These are the activations of a small neural network, seen along a few directions. Each row is one input.
In each table, some parts of the input vary, and every possible input appears once, in random order.
Descriptions start from the smaller parts, as in this example, which fits no table here: ring(8) and (point or (values(2) and line(4)) or ring(11)).
Shared parts are said once, and a part with two or three values counts as separate values.

Other details of the inputs shift rows strongly along two fixed directions, in all tables alike. That doesn't count.

A family of inputs:
x1: [-36  14 -22  13 -24 -18  67  25 -30 -34 -34  54  22 -29]
x2: [ 11 -49 -13  13   2  -3  13   4  33  -9   6 -49  26  -7]
x3: [-13  41  20 -19 -15  -4 -13   5 -31   8  13  48 -27  10]
x4: [ 16 -21  -8  30  13  -2  14   0  42  -9 -18 -46   2 -12]
x5: [-20   0  -3   9  -1   6  34  -1  11 -31 -32 -14  15 -26]
x6: [ -3  30   0 -22 -17  -8 -11   2 -30  -8  27  48 -15  33]
x7: [  6  70  23 -17   6   9 -37 -28 -25  10  65  29 -23  23]
x8: [  0  25 -29   4 -18 -20  17  19 -23 -16   2  44   8  18]
x9: [-12 -15 -26  -1 -14  -1  14  12  -7 -19   1  -1  20  -7]
x10: [  7 -13  -8   7  15  23   3  -6   0  11 -64   3  21  -3]
x11: [ 23  17  38  -9  22  15 -55 -30  18  19  50 -27 -41  28]
x12: [ 10 -18   0  -8  19  13 -20   2 -16  43 -30   8   4  -2]
x13: [-17  37  -3 -29 -16  -6 -16  -3 -36  -5  30  41   0  19]
x14: [-23  34  -5   3 -23   2  46  12 -15 -46 -52  47   5  -9]
x15: [-22 -42  -2  11   1  -3  25  11  17  -5 -28 -38  11 -36]
x16: [ 11 -32  -1  21  13 -14   1   8  31  23   4 -42  -9 -12]
x17: [ -2  -7  17  -2   1  -8  -4   0   1  10  12   1 -24   4]
x18: [ 24  13  32  -1  14  -7 -33 -20   4  34  69 -17 -21  14]
x19: [ 22 -16  19  16  21   6  -5 -19  45   1  21 -57   5  -5]
x20: [-11 -15 -14  -9 -22   3   8  15  -2 -18 -22   3   4  -2]
x21: [ 26 -53 -15 -12  22  19 -47  -7  12  43 -18 -34  17   3]
Each input here is: values(3) and (point or ring(6)).
The inputs of x14 and x3 match in every part but the values(3) part. If x5 is changed in the same way as x14 into x3, which row does it become?
> x15
List by row number the other rows that have the values(3) part in common with x2.
> x6, x8, x9, x13, x20, x21

A family of inputs:
x22: [  0  28  -4 -21 -10  -6 -23   1 -30  10  35  36  -8  23]
x23: [ -6  46  26 -11  -5  -5 -12 -10 -13  -5  37  23 -26  11]
x24: [  6 -33 -21  11   7  -2  13  10  16   1 -29 -18  21 -10]
x25: [ 22 -62  -2  18  23  10 -13  -6  51  17   4 -81   5 -13]
x26: [ 10  -2 -16  -3  -4  -2  -3   5 -18  10 -16  28  15  10]
x27: [ -9 -25  -8  25   4   4  46   7  27 -28 -57 -26  20 -29]
x28: [ 30   8  20 -11  21   5 -62 -23   3  46  58 -20 -18  25]
x29: [ -8  53  -7   8 -16 -18  40   6 -26 -35   1  61   9   9]
x30: [ -6  46  -6 -15  -9   6   7   3 -48  -1 -27  80   5  17]
x31: [ 11 -33   5  -5   7   4 -36  -8  21  24  35 -52  -8   4]
x32: [  1  32   7   0   4   7   0  -7 -11  -2  -5  25  -9   5]
x33: [-29  11 -14   8 -22 -10  54  21 -17 -38 -43  39  11 -20]
x34: [  8 -35  18 -12  20  16 -52 -13  22  38  25 -58 -23   3]
x35: [  0  -1 -12 -15 -13  -3 -16   9 -20  11   8  17   3  12]
x36: [ 17 -30   3  14  18   1 -10  -7  37  11  14 -57   1  -4]
x37: [-21 -29 -18   1 -13   2  32  21 -11 -13 -57  12  16 -20]
x38: [-21 -17  -5  13 -10  -6  44  14  11 -31 -35  -9   9 -28]
x39: [ -9 -45 -16  17  -8  -8  37  11  28 -25 -15 -39  16 -23]
x40: [ -7 -38 -16  17   5   6  33   8  19 -13 -72 -17  24 -27]
x41: [  1  38  16   6   3   2   5  -9   0  -9   2  14 -12   3]
x42: [ -2  26   7  -4 -11 -11  -2  -4  -6 -13  43  14 -10  13]
x43: [ 15 -10  13 -10   8   2 -47 -12  15  24  59 -37 -18  16]
x44: [  9  57  23 -20   9   8 -35 -19 -32  20  29  43 -17  25]
x45: [-14  17   8 -10  -8   0  -2   1 -19   1   5  23 -10   0]
The inputs of x42 and x35 match in every part but one. If x23 is changed in the same way as x42 into x35, which row does it become?
> x37
Describe the family of inputs behind these rows.
> values(4) and line(6)
Which other rows does x31 become when the values(4) part takes its other values? List them by row number.
> x28, x44, x45
